These are the activations of a small neural network, seen along a few directions. Each row is one input.
In each table, some parts of the input vary, and every possible input appears once, in random order.
Descriptions start from the smaller parts, as in this example, which fits no table here: one of 8 places around a ring, together with either a single point or one of 11 places around a ring or (one of 3 separate values, together with one of 4 places along a line).
Shared parts are said once, and a part with two or three values counts as separate values.

Other details of the inputs vary at random and push rows far along two fixed directions, the same in every table; ignore that.

Table:
r1: [-50  38  -3   7  -2 -54 -83  24 -10   1   2 -94]
r2: [-23 -12 -42 -35  -9 -34 -27  38  13  -6  16 -98]
r3: [ 24 -79 -41 -10  98   0 -18  17  17  47 -70  13]
r4: [-62  41  38  19 -43   2  -2  36 -21 -26  36  54]
r5: [  3 -23  29  -1  33  15  42 -45   6 -10  18  64]
r6: [ 13 -11  38   8  32  47  38 -26  13  -4 -25  39]
r7: [-50  12  63   3 -36  25  45 -14  12 -23  34  -7]
r8: [-76  16  42  -5 -33   6  30 -39   8 -14  26   6]
r9: [ 28   3  28   6  14  38  30 -67   8   0  -6  59]
r10: [ 53 -70 -30   6  85  35 -17  17  18  50 -80  -5]
r11: [ 19  -6  32  17  13  50  29 -64   7   6  -1  52]
r12: [  1  12  23  28  13   7  -1  11 -26  -9  24 115]
r13: [-20  -1 -49 -31 -27 -25 -47  12   8  -2   0 -94]
r14: [ 72 -75 -41  -7  85   6 -18   5  14  48 -51  15]
r15: [ 43 -10  46   6  13  27  45 -52   2  -8 -13  52]
r16: [ 35 -13  41  15  21  49  43 -46   7  -9   8  48]
r17: [ 16 -20  42   8  24  33  43 -40  10  -3  16  57]
r18: [-43  33  63   3 -66  17  45 -62   1 -26  60  15]
r19: [-19  33 -41  -4 -48 -30 -59  88  -2   0   6 -44]
r20: [   7   -4  -33  -18  -21    2  -26   38   13   -3    5 -115]
r21: [-12  22  17  34  11  19  15  27  -2  15 -36  91]
r22: [  5   9 -46 -34 -46 -36 -39 -13   0 -18  32 -81]
r23: [-47  26  53  11 -48  41  32 -39   7 -12  17 -12]
r24: [  3  19  11  31  13  -4  45  -3 -38   6  -5  96]
r25: [100 -51 -51 -11  90  21 -18  -4  17  27 -47  16]
r26: [ 63 -60 -33  -5  85  24 -16  12  16  43 -85   2]
r27: [ -5  -9 -40 -31 -19 -26 -33  29   8 -18   9 -98]
r28: [  7  45 -32  -3 -66 -44 -48  62 -13 -16  40 -31]
r29: [ 24 -21  30   1  25  20  35 -53   2 -21  10  63]
r30: [-52  54  25  40 -53  -5  41  22  -9 -16   8  35]
r31: [  1  -6 -30 -37 -38 -52 -17  10  -1 -13  33 -88]
r32: [  -6  -15  -32  -30  -29  -35  -32   26    2  -10   -7 -101]
r33: [ 79 -74 -49 -13  84  -5 -25 -10   6  29 -55  23]
r34: [   0   15  -43  -28  -30   -8  -38   16   12    5   -8 -103]
r35: [  7  48 -52  14 -59 -57 -13  52 -15 -10  27 -49]
r36: [ -9  27  80   9 -70  21  58 -53  -6 -38  45  -3]
r37: [-21  73  50  29 -76 -12  37   0 -17 -32  41  60]
r38: [ 40 -25 -31  22 123 -24 -80  -8  -5  44 -52  27]
r39: [-65  19  54   4 -44  25  32 -32  12  -8  24  -2]
r40: [-30  13  10  32  23   9  38  19 -27  15 -34  85]
r41: [ 16 -27 -66   3  94  -3 -40  70 -19  49 -61  64]
r42: [ -12  -16  -25  -24  -27  -25  -27   43   12   10   -3 -110]
r43: [-14   6 -49 -37 -37 -42 -33  -4   4  -5  39 -81]
r44: [-44  67  44  10 -56 -17  35   1 -47 -36  62  65]
Each input here is: one of 2 separate values, together with either a single point or one of 6 places around a ring or (one of 3 separate values, together with one of 5 places around a ring).
- Changing only the choice among 2 separate values turns r14 into r42. The same change can be made to r9. Which row results? => r34
- Changing only the choice among 2 separate values turns r20 into r16. The same change can be made to r4. Which row results? => r12
- Change only the choice among 2 separate values in r11. List by row number the other rows that result. => r23

Table:
r45: [ 43 -36 -71  -3  60 -10 -49  66   1  42 -53  -7]
r46: [-21  31  36   0 -57   0  42 -22  -8 -30  37 -12]
r47: [  0   9 -27  -3 -11 -10 -32  43  -7   3  -3 -29]
r48: [ -4  -6  49  15  33  28  28 -51   0  -2  -9  86]
r49: [-66   0  18 -12 -21  -1   3   1  10  -2   0 -60]
r50: [ -5  22   3 -11 -48  -6  -1   0   3 -15  17 -59]
r51: [ -5  10   7  -8 -34   6   9   6   5 -12  18 -37]
r52: [-10  -3  32  32  40  21  35 -23  -8   5 -25 111]
r53: [  9   3 -28 -19 -22 -34 -17  11  -9  -7  20 -55]
r54: [ -4  11  -6 -12 -33 -20  -4  -9  -4 -12  23 -26]
r55: [  0  -9  57  27  31  35  38 -49   2   1 -12  74]
r56: [ 52 -59 -53  -7  82   7 -23  12   8  38 -40  36]
r57: [ 30 -23 -49  10  69   0 -36  22  -2  41 -42  37]
r58: [ -1  -7  52  18  37  23  35 -48  -5  -4  -5  84]
r59: [ -5   5  51  14  -6  32  54 -47   3 -11   3  69]
r60: [  8   0 -33 -22 -29 -13  -9  25   4  -7  19 -56]
r61: [-14  24  -2  11 -10  -4 -12  15  -6   1   8   5]
r62: [ 42 -37 -74  -2  63 -24 -44  59   2  43 -55   0]
r63: [-23  20  17  -6 -47  -5  -2  -3   6 -23  36 -41]
r64: [  8  -8 -33 -20   1 -20 -36  20   4  -2  12 -43]
r65: [-22  33  49   5 -55   8  38 -24  -5 -29  30 -20]
r66: [-13  20   5  -8 -44 -12 -17  -5   4 -16  22 -57]
- Describe the family of inputs behind these rows. => either a single point or one of 6 places around a ring or (one of 3 separate values, together with one of 5 places around a ring)
- A walk changes only the place on the ring of 6. It starts at r45 and steps to r62. List the rest of the walk in order. => r52, r57, r61, r47
